Questions about the table below. Rows and columns are numbered from 0.
1) Which number is the entry directly above the centre entry?
2) Which number is the entry at row 0, column 0?
3) Which number is the centre entry?
4) Which number is the largest entry?
5) Which number is the entry in row 0 and column 1?
6) Which number is the entry at row 1, column 0?
7) Which number is the entry in row 0 and column 2?
8) Which number is the entry just left of the largest entry?
[[121 129 124 115 130 120 128 128 133 131 117 128 122 124 144]
 [128 129 138 123 117 125 128 127 126 121 124 128 126 125 103]
 [122 128 126 113 146 114 129 126 136 122 107 128 116 125 127]]
1) 128
2) 121
3) 127
4) 146
5) 129
6) 128
7) 124
8) 113

Questions about the array below.
1) Read off the largest entry in the last column.
2) Read off the bottom-left entry.
3) Read off the 3rd entry on the main diagonal.
4) Read off the 5th entry in reading order.
5) Read off the largest entry in the first column.
6) Read off the entry directly below the smallest entry.
7) Read off the last entry, reading row by row.
8) Read off the fourth entry, reading row by row.
[[123 118 122 123 139 124 129 136 116 140 132 151 125 138]
 [139 121 119 122 124 138 139 125 148 126 120 112 120 124]
 [117 125 142 128 143 118 131 136 131 137 131 150 131 130]
 [119 120 139 113 133 119 123 129 139 135 126 149 133 137]
 [136 127 132 116 131 111 127 126 118 117 145 141 131 137]
 [130 139 135 133 118 132 129 123 130 114 119 103 127 120]
 [131 130 135 118 131 111 125 126 121 119 145 146 135 136]
 [129 132 116 131 131 139 153 141 123 116 128 131 124 133]]
1) 138
2) 129
3) 142
4) 139
5) 139
6) 146
7) 133
8) 123

M =
[[133 123 110 127 141 131 120]
 [129 128 131 132 129 138 131]
 [132 126 121 120 132 103 121]]
Counting starts at 0.
The entry in row 0 and column 2?
Answer: 110
The entry in row 1 and column 2?
Answer: 131
The bottom entry of the column that holds the smallest entry?
Answer: 103
The entry in row 2 and column 2 is 121
The entry at row 1, column 0: 129
The bottom-left entry?
Answer: 132
The top-left entry?
Answer: 133
The entry just right of the largest entry?
Answer: 131

Questions about the row below.
1) Read off the first entry from the right.
2) Read off the 5th-last entry.
3) Read off the entry just right of 148.
[107 123 148 144 121 122]
1) 122
2) 123
3) 144

[[128 124 127 127 121 134 116 128 128 137 125 113 128 122 127]
 [128 138 129 128 137 132 141 128 128 121 127 141 128 142 128]
 [138 127 128 136 130 118 129 128 128 125 123 131 127 125 129]
 [119 128 128 121 124 139 124 128 128 134 132 120 127 128 128]
 [132 126 128 130 128 129 125 128 128 128 121 124 128 127 128]
 [126 114 129 128 113 118 112 128 128 138 133 104 129 110 129]
 [131 128 127 130 122 128 124 128 128 132 124 122 127 128 126]]
Counting starts at 0.
Which number is the smallest entry?
A: 104
Which number is the entry directly above the largest entry?
A: 122
Which number is the entry at row 0, column 2?
A: 127
Which number is the entry directly above the smallest entry?
A: 124
The entry just right of the largest entry -> 128
Which number is the bottom-left entry?
A: 131
Which number is the entry directly below 104?
A: 122
Which number is the entry at row 1, column 0?
A: 128
Which number is the entry in the top-left corner?
A: 128
The entry just right of the centre entry: 128
The largest entry -> 142
The entry in the bottom-right corner: 126
The entry just left of the largest entry: 128
Which number is the entry in row 2 and column 2?
A: 128
The entry at row 1, column 2 -> 129
Which number is the entry in row 0 and column 1?
A: 124
Which number is the entry directly below 114?
A: 128
Which number is the top-right entry?
A: 127
Which number is the entry in row 2 and column 0?
A: 138
Which number is the entry directly below the centre entry?
A: 128
Which number is the bottom entry of the column that holds the largest entry?
A: 128
Which number is the entry at the centre?
A: 128
Which number is the entry directly below 136?
A: 121
Which number is the entry directly above the centre entry?
A: 128
The entry in row 2 and column 1 is 127

Questions about the grid below. Counting starts at 0.
1) Report the top entry of the column that holds the smallest entry.
2) Report the entry in row 0 and column 2.
3) Report the entry just right of 129.
4) Report the top-left entry.
5) Report the entry in the bottom-left corner.
6) Report the entry in the top-right corner.
7) Report the entry directly above 132.
8) Report the entry in the bottom-right corner.
127  142  118  148  130  127   99  119  150  129  149  124  116  136  133  116
144  133  144  139  127  128  122  108  144  127  139  122  111  150  132  110
1) 99
2) 118
3) 149
4) 127
5) 144
6) 116
7) 133
8) 110

Read these off the grid that follows. Indices start at 0.
1) Give the top-right entry.
2) Give the top-left entry.
3) Give the entry just left of the smallest entry.
4) Give the entry in row 0 and column 2.
5) Give the entry just left of 157.
6) Give the entry in row 0 and column 1.
7) Give the entry at row 2, column 0.
125  127  135  127  141  115  133  129  111  125  114  123  129  128  123
132  126  144  125  152  117  157  131  102  129  133  122  125  130  134
131  128  142  126  156  116  133  129   99  128  121  123  124  127  133
130  125  131  127  143  107  132  129  124  125  125  123  127  128  127
1) 123
2) 125
3) 129
4) 135
5) 117
6) 127
7) 131

X = [132 116 129 155]
The 3rd entry from the right is 116
Find the 1st entry from the left.
A: 132
Find the entry just right of the smallest entry.
A: 129
